These are the activations of a small network on made-up records, seen along a few directions, one row for each record.
Records have a field called U. Each example row is followed by its value.
Other fields move the rows too, some of them a lot.
(in the rows, 500 means zero)
Random noise pushes rows far along 2 fixed directions. That doesn't count. These rows show it; they differ only by the noise:
385 520 472 324 288 494 279 352 370 503 613 476 405 619 336 534 320 413
 575 281
501 496 382 406 427 683 562 475 772 375 487 627 503 622 625 441 290 834
 529 623
355 510 433 279 248 517 250 284 363 480 632 515 391 618 370 529 301 459
 575 283
539 533 528 498 483 544 532 617 631 490 482 458 505 623 418 492 355 540
 548 484

416 653 563 350 429 459 341 315 270 610 573 340 430 540 258 532 464 206
 673 224
u6
629 584 517 597 680 470 644 636 615 578 418 428 491 478 490 377 561 442
 583 682
u8
423 625 404 321 393 513 412 386 496 566 558 583 376 413 450 550 481 588
 508 575
u5
719 360 589 686 699 379 492 668 715 549 494 491 701 390 530 407 664 411
 514 515
u7
528 618 536 424 292 382 322 414 333 634 563 311 432 462 369 607 513 249
 429 239
u5
524 740 731 700 706 359 589 765 461 637 419 429 531 516 426 443 628 244
 540 426
u1
584 554 637 621 411 336 243 691 211 609 451 388 619 423 269 563 711 93
 544 218
u2
415 573 450 458 512 497 603 546 571 604 428 536 523 408 505 534 492 585
 593 567
u6
372 476 538 414 348 278 358 424 163 438 655 437 551 456 346 582 456 192
 607 295
u3
571 266 521 645 793 713 586 736 815 439 511 281 608 455 710 455 612 538
 457 717
u4
224 416 303 250 155 615 367 60 256 497 642 544 447 475 497 502 441 658
 439 457
u4
441 427 521 509 587 602 504 570 485 474 765 290 499 504 333 622 422 320
 407 575
u2
489 328 404 486 707 605 483 472 763 286 540 266 495 464 580 566 564 562
 462 712
u3
542 425 623 503 570 394 604 645 576 529 425 530 558 524 570 494 624 631
 521 774
u8
555 850 486 476 231 453 458 347 179 584 566 589 404 434 412 498 472 449
 613 318
u1
703 131 523 639 847 439 644 790 827 437 478 637 717 444 561 351 777 393
 494 565
u7

Here are new rows. What is U for each?
367 424 511 383 414 499 321 507 395 427 659 473 522 404 269 556 504 285
 460 526
u2
632 557 775 615 628 463 661 659 541 599 411 231 565 610 272 479 576 375
 567 452
u6
436 592 531 518 517 672 634 391 556 485 365 437 429 460 581 451 290 642
 440 572
u4
544 617 477 693 570 637 829 589 579 580 316 370 480 410 521 555 285 676
 348 724
u4
800 678 593 666 726 405 793 946 603 667 329 389 612 570 589 451 546 469
 518 624
u8
704 530 737 664 526 122 446 827 231 536 375 557 699 519 354 455 754 409
 702 207
u3
454 820 385 464 332 636 553 254 342 606 667 364 200 522 435 599 328 559
 481 482
u1
562 533 446 543 450 557 448 335 550 546 465 447 567 592 521 517 467 411
 512 626
u8
